These are the activations of a small neural network, seen along a few directions. Each row is one input.
In each table, some parts of the input vary, and every possible input appears once, in random order.
A made-up example of a description, with smaller parts first: one of 3 separate values, together with either a single point or one of 9 places along a line or (one of 5 places around a ring, together with one of 6 places along a line).
Shared parts are said once, and a part with two or three values counts as separate values.
In the rows, zero is written as 128.

Other details of the inputs vary at random and push rows far along three fixed directions, the same in every table; ignore that.

Table:
x1: [150 102 119 138 155 115 123 113 119 141  97 133]
x2: [110 114 135 107 112 137 145 137 137 116 129 144]
x3: [131 125 117 152 130 118  97 126 131 127 126 126]
x4: [139 129 146 138 139 114 105 130 129 142 117 126]
x5: [134 148 104 138 138 142 130 140 130 126 144 133]
x6: [116  85 149 125 108 127 111 121 122 122 132 116]
x7: [141 151 104 131 133 136 131 140 145 124 128 133]
x8: [119 120 138 109 110 134 152 121 136 110 130 134]
x9: [120  95 125 122 109 106 102 123 129 110 133 108]
x10: [104 123 136 101 132 128 139 137 122 123 146 127]
x11: [134 141 128 137 131 150 145 143 136 138 124 150]
x12: [132 103 112 140 159 121 116 105 123 137  99 130]
x13: [114 155 125 127 151 139 131 136 136 136 130 141]
x14: [157 112  73  75  79  99 165  36  92 211 155 105]
x15: [126 121 122 113 118 115 148 149 128 100 139 132]
x16: [137 119 138 146 121 135 108 121 141 138 107 125]
x17: [129 118 135 149 125 140 105 118 139 138 114 120]
x18: [109  86 148 128 106 123 115 123 117 126 131 120]
x19: [130 135 146 143 137 116 111 127 113 140 115 118]
x20: [116 102 151 108 118 100 106 120 129 124 124 119]
x21: [163 139  61 108 102 115 160  33 104 229 152 110]
x22: [136 144 129 139 129 147 151 137 137 135 122 143]
x23: [142 144 124 129 128 162 138 135 131 138 126 130]
x24: [132 123 124 112 117 114 149 138 126  97 142 131]
x25: [133 116 138 151 127 144 107 123 130 140 119 115]
x26: [121 132 143 148 142 118 110 123 120 141 122 115]
x27: [119 126 140  92 130 129 136 139 120 118 140 125]
x28: [137 156 110 139 134 129 140 131 137 115 128 139]
x29: [147 125 121 148 126 123 101 135 119 127 121 115]
x30: [139 144 125 131 128 159 138 133 128 141 129 138]
x31: [114 126 138  95 126 125 140 139 115 124 140 129]
x32: [122 131 139 139 141 120  98 119 132 141 121 123]
x33: [109 122 115 115 120 120 141 138 131  99 142 129]
x34: [126 147 126 138 130 148 146 133 143 131 117 144]
x35: [127 134 147 148 143 119 111 116 119 134 123 114]
x36: [129 154 125 123 150 147 132 133 134 140 135 120]
x37: [138 126 120 149 126 113 100 129 134 127 119 130]
x38: [131 154 108 140 135 129 139 142 139 118 125 141]
x39: [141 141 130 133 133 153 141 141 141 133 125 146]
x40: [131 154 131 125 147 132 139 145 132 139 127 144]
x41: [145 157 109 138 130 133 141 130 118 123 137 131]
x42: [138 131 144 135 140 126 101 131 121 138 115 112]
x43: [138 154 108 139 132 135 140 143 120 124 133 133]
x44: [112  88 145 122 106 123 109 115 130 122 127 121]
x45: [143 122 148 155 123 126 121 119 128 132 111 130]
x46: [117 126 137  90 129 126 136 135 141 115 131 123]
x47: [121 132 143  98 127 123 146 127 115 113 139 121]
x48: [110 125 133  93 132 130 133 131 139 116 138 119]
x49: [124 119 141 159 127 136 116 123 123 137 118 122]
x50: [137 125 122 153 124 116 104 137 111 132 124 128]
x51: [151 123 123 149 125 114 105 135 131 129 120 120]
x52: [123 160 130 127 147 131 140 136 140 132 120 138]
x53: [125  74 126 109 138 103 123 109 121 117 101 127]
x54: [131 118 120 107 118 120 139 148 131 104 143 134]
x55: [131 144 126 132 132 154 137 135 147 132 121 147]
x56: [122 136 144 146 143 116 108 112 128 130 118 120]
x57: [128 150 106 145 139 137 139 141 127 122 139 131]
x58: [132 118 141 152 121 136 111 130 116 142 114 132]
x59: [115 120 116 109 116 118 138 145 133 105 138 140]
x60: [124 118 120 110 118 117 142 152 127 106 142 139]
x61: [131 147 126 142 131 155 148 119 130 134 134 132]
x62: [120 102 157 115 118  94 119 126 119 124 124 115]
x63: [131 111 136 102 111 141 146 137 138 118 133 128]
x64: [124 124 117 156 129 115 101 130 127 129 124 131]
x65: [130 137 147 142 138 110 111 115 130 132 111 124]
x66: [111 118 135 112 115 139 149 117 134 109 137 130]
x67: [115 158 127 130 152 137 137 134 138 130 126 134]
x68: [123 118 113 108 119 131 135 139 128 107 150 116]
x69: [127 128 142 141 143 124 101 124 123 143 126 118]
x70: [124 129 146  99 130 117 150 132 127 110 136 128]
x71: [144 125 122 150 126 120 101 134 116 129 125 123]
x72: [106 126 138  96 128 120 139 139 134 118 133 137]
x73: [141 151 127 136 124 152 149 119 122 138 129 133]
x74: [117 142 122 138 134 156 137 133 140 135 127 147]
x75: [133 147 127 138 128 154 147 134 125 136 124 136]
x76: [131 130 122 159 130 113 107 118 127 117 123 123]
x77: [104 115 133 113 116 140 148 129 136 111 134 132]
x78: [127 147 104 142 138 139 133 144 126 128 142 137]
x79: [120 123 118 116 120 123 145 130 120 100 151 121]
x80: [129  99 154 107 118 102 110 127 126 125 125 109]
Each input here is: one of 5 places around a ring, together with either a single point or (one of 3 separate values, together with one of 5 places along a line).
The inputs of x42 and x48 match in every part but the place on the ring of 5. If x19 is changed in the same way as x42 into x48, which row does it become?
Answer: x67
The inputs of x65 and x56 match in every part but the place on the ring of 5. If x28 is changed in the same way as x65 into x56, which row does it become?
Answer: x76
The inputs of x74 and x18 match in every part but the place on the ring of 5. If x12 is changed in the same way as x74 into x18, which row does it become?
Answer: x21
A walk changes only the place on the ring of 5. It starts at x7 and steps to x51. List the rest of the walk in order.
Answer: x29, x68, x9
A walk changes only the place on the ring of 5. It starts at x4 and steps to x20. List the rest of the walk in order.
Answer: x32, x69, x27
Which other rows does x36 become when the place on the line of 5 takes its other values? List them by row number.
Answer: x10, x26, x35, x69
Which other rows does x44 become when the choice among 3 separate values takes its other values? List them by row number.
Answer: x3, x32

Table:
x81: [116 109 111 124 106 115 130 110 122 127 140 127]
x82: [124 130 134 147 154 133 115 116 136 131 106 131]
x83: [124 103 142 123  96 111 128 102 129 127 125 122]
x84: [107  95 155 116 140 125 111 141 117 108 116 122]
x85: [114 135 123  99 145 148 154 135 145 116 131 134]
x86: [139 148 137 152 137 147 138 138 123 138 122 139]
x87: [112 128 121 100 130 134 147 121 133 139 137 132]
x88: [170 118  88  90  84  82 153  64 106 184 143 112]
x89: [149 139 134 145 119 137 118 123 139 150 120 130]
x90: [131 146 107 155 148 147 130 134 141 114 120 141]
x91: [117 110 142 107 135 133 125 128 123 117 124 117]
x92: [118 125 137 111 126 116 121 150 131 112 138 129]
x93: [137 140  99 151 119 128 122 113 129 158 133 129]
x94: [123 112 135 117  95 116 135 114 129 142 133 127]
x95: [137 142 139 150 130 143 123 139 125 138 115 137]
x96: [109 103 148 109 143 132 117 148 132 111 122 131]
x97: [132 127 126 105 105 106 122 117 130 136 146 114]
x98: [127 130 135 114 122 115 136 126 119 116 144 114]
x99: [134 153 125 147 141 123 118 133 141 129 121 128]
x100: [132 132 119 157 139 139 109 143 121 126 121 131]
x101: [108 136 129 115 135 119 141 141 134 102 135 140]
x102: [140 117 121 163 118 116 104 110 106 152 130 114]
x103: [118 114 139 102 141 139 127 139 138 114 127 127]
x104: [152 188  66  72 151 158 223 147 135 134 151 169]
x105: [129 153 135 148 151 131 114 154 126 120 119 134]
x106: [122 101 122 120 111 121 115 135 125 122 140 124]
x107: [145 136 113 156 131 136 122 118 119 139 132 119]
x108: [115 138 133 147 166 143 124 135 136 124 107 145]
x109: [151 148 129 192 124 121  99  95 128 180 101 134]
x110: [139 138 147 153 139 148 119 146 132 119 107 134]
x111: [115 102 155 128 123  98 109 137 109 106 131 113]
x112: [143 139 110 148 136 144 114 137 138 132 127 130]
x113: [117 134 123 110 115 110 136 128 131 129 143 127]
x114: [106  92 161 122 148 125 117 144 114 101 118 122]
x115: [121 128 140 113 129 121 125 145 126 100 132 120]
x116: [135 138 136 144 157 143 124 123 124 137 117 122]
x117: [126  94 128 125 104 115 108 119 115 117 132 108]
x118: [129 122 131 112 100 127 144 114 137 135 133 126]
x119: [125 131 101 112 116 138 149 125 138 122 146 128]
x120: [115 133 129 115 130 117 137 131 137 101 133 130]
x121: [123 123 140 111 117 139 139 148 136 119 133 141]
x122: [151 145 132 149 119 137 134 111 122 154 126 124]
Describe the family of inputs behind these rows.
Answer: one of 2 separate values, together with either a single point or (one of 4 separate values, together with one of 5 places along a line)
The inputs of x99 and x113 match in every part but the choice among 2 separate values. If x89 is changed in the same way as x99 into x113, which row does it become?
Answer: x121
The inputs of x117 and x100 match in every part but the choice among 2 separate values. If x119 is changed in the same way as x117 into x100, which row does it become?
Answer: x93
A walk changes only the place on the line of 5. It starts at x111 and steps to x105. List the rest of the walk in order.
Answer: x92, x113, x101
Which other rows does x103 become when the place on the line of 5 takes its other values? List them by row number.
Answer: x82, x85, x91, x116

Table:
x123: [172 177  64 157  89  81 107  56 112 221 161  98]
x124: [135 113 169 156 136  85  72  81 111 182  98 101]
x125: [180 162  82 186 161 118 110 101 119 181 100 138]
x126: [166 192  68 195 142 118  92 100 125 190 132 121]
x127: [102 171 169 142 200 193 136 190 162  90 106 159]
x128: [126 157 140  83 153 143 175 130 134 136 131 139]
x129: [145 159  73  83 140 143 190  87 128 170 143 138]
x130: [ 93 113 151 103 137 165 138 134 144 119 130 133]
x131: [118  70 119  92  67  99 141 134 117  87 153 119]
x132: [120 129 164 103 177 149 156 166 136  97 100 147]
x133: [111 133 147 133 202 127 108 162 136  93  97 133]
x134: [124 191 108 128 110 165 160 141 146 140 166 138]
x135: [109  94 171  60  93 129 165 126 126 115 140 124]
x136: [ 86  64 135  80 132  81 110 142 116  65 136 109]
x137: [102  52 189 175 101 110  42 117 122 118  99  99]
x138: [112  97 167 136 143 157 122 140 140 111  98 138]
x139: [148 113 168 162  67  96  80  77 111 188 122  97]
x140: [125 115 155 146 193 108  99 190 127  55  90 140]
x141: [133 153  56  94 118 142 180 126 130 121 172 137]
x142: [118 123 102  81 121  88 138 110 117 126 157 112]
x143: [136  56 175 181 143  68  47 174 107  57  82 114]
x144: [149 122 109 192 121 125  93 135 128 127 113 129]
x145: [184 153 102 177 140  86  96  91 109 188 105 119]
x146: [131 195 119 110  98 160 170 113 141 172 165 133]
x147: [137 160 131 143 131 185 158 146 152 128 123 157]
x148: [134 157 140 123 186 167 164 155 142 121  95 157]
x149: [175 145 106 188 160 101  94 113 115 163  90 130]
x150: [149 157 127 197 190 157  99 104 135 184  79 135]
x151: [130  91 147 196  92 119  67 109 122 140 113 110]
x152: [ 96  96 120 116 120 130 124 170 135  61 150 128]
x153: [156 165  78  72 119 123 192  77 119 188 146 133]
x154: [133 125  63  93  80 100 145  82 114 158 182 106]
x155: [125  69 198 171 105 116  70 140 121 108  87 119]
x156: [181 173 113 220 133 120  85 136 125 164 104 132]
x157: [146 172 113 152 226 175 150 171 144 107  81 172]
x158: [140 132 128  95 153 115 152 126 121 127 116 132]
x159: [142 138 102 146 165 145 139 181 134  74 117 156]
x160: [118 148 100 136 119 133 124 147 136 111 154 128]
x161: [166 182  91 129 124  92 125  45 109 238 137 108]
x162: [110 104 158  63 101 147 178 128 133 116 138 136]
x163: [115 111 129  60 132 147 189 121 130 125 134 141]
x164: [169 190 121 178 195 130 108 122 124 177  87 140]
x165: [145 200  45 112 163 158 178 112 136 163 159 146]
x166: [134 176  92 102 154 118 157 134 127 129 148 136]
x167: [ 94  72 135  61 115  81 121  94 109 120 143 100]
x168: [153 100 139 161  48  94  96  83 111 176 133 106]
x169: [121  89 181 119  86 120 121 135 124 112 127 120]
x170: [128  67 133 136 128  81  82  73 103 155 100  97]
x171: [122 144 123  75  59 131 181 125 129 129 184 126]
x172: [123  52 182 183  95 105  62 144 121  88  94 118]
x173: [ 90 119 175  73 126 144 154 149 136 100 140 131]
x174: [115 113 111 148 131 142 122 167 134  78 130 136]
x175: [120 200  97 135 164 173 162 198 156  80 152 158]
x176: [145 150 132 182 140 160 105  87 135 198 100 126]
x177: [ 99 118 138 102 168 153 141 132 139 119 120 134]
x178: [116 116 123  88  72 155 172 105 133 141 159 129]
x179: [112  72 162  83  49 100 140 133 118  90 157 113]
x180: [108 190 133 130 176 200 153 157 158 136 124 156]
x181: [129 159 130 145 207 189 156 158 149 120  91 164]
x182: [129 168 155 115 142 164 158 139 140 144 125 144]
x183: [172 140 109 197  98 102  89 112 117 166 115 121]
x184: [104  77 134  72  90  68 125 139 108  70 163 104]
x185: [122  52 203 174 134 117  61 129 123 118  68 120]
x186: [160 149 102 182  79 138 115  83 128 194 134 123]
x187: [103 123 122  70  50 131 155  80 125 168 186 107]
x188: [117  91 132  82 105  84 137 156 114  64 152 118]
x189: [ 71  73 201 105 120 133 108 181 138  46 126 121]
x190: [ 88  82 157  44 107 100 148 101 118 123 152 103]
x191: [106  96 111  83  36 116 144  82 121 149 188 102]
x192: [108 134 160 169 176 139  96 228 141  29 108 147]
x193: [115 116  81  38  98 109 176  59 113 171 176 108]
x194: [125 111 152 181 116 148  87 117 133 144 105 121]
x195: [126 115  80  83 107 124 173 135 126  94 162 134]
x196: [159 100 104 175 134  83  80  85 109 164  99 112]
x197: [171 163 106 203 172 130 100 162 129 120  93 148]
x198: [137  83 161 173  93  69  58 136 106 108 115 101]
x199: [ 85 110 139  95  91 142 140 155 140  80 167 127]
x200: [ 94 121 139  77 150 139 151 123 135 122 137 126]
x201: [121 160  86 122 202 169 167 178 145  77 122 163]
x202: [128 222 111 133 144 193 179 180 154 115 159 163]
Describe the family of inputs behind these rows.
Answer: one of 8 places around a ring, together with one of 10 places around a ring
The inputs of x202 and x171 match in every part but the place on the ring of 10. If x146 is changed in the same way as x202 into x171, which row does it become?
Answer: x139
The inputs of x161 and x153 match in every part but the place on the ring of 10. If x184 is changed in the same way as x161 into x153, which row does it become?
Answer: x197
A walk changes only the place on the ring of 10. It starts at x162 and steps to x185. List the rest of the walk in order.
Answer: x138, x176, x130, x180, x127, x173, x182, x135
Which other rows does x194 become when the place on the ring of 8 takes its other values? List them by row number.
Answer: x141, x150, x151, x170, x174, x176, x201
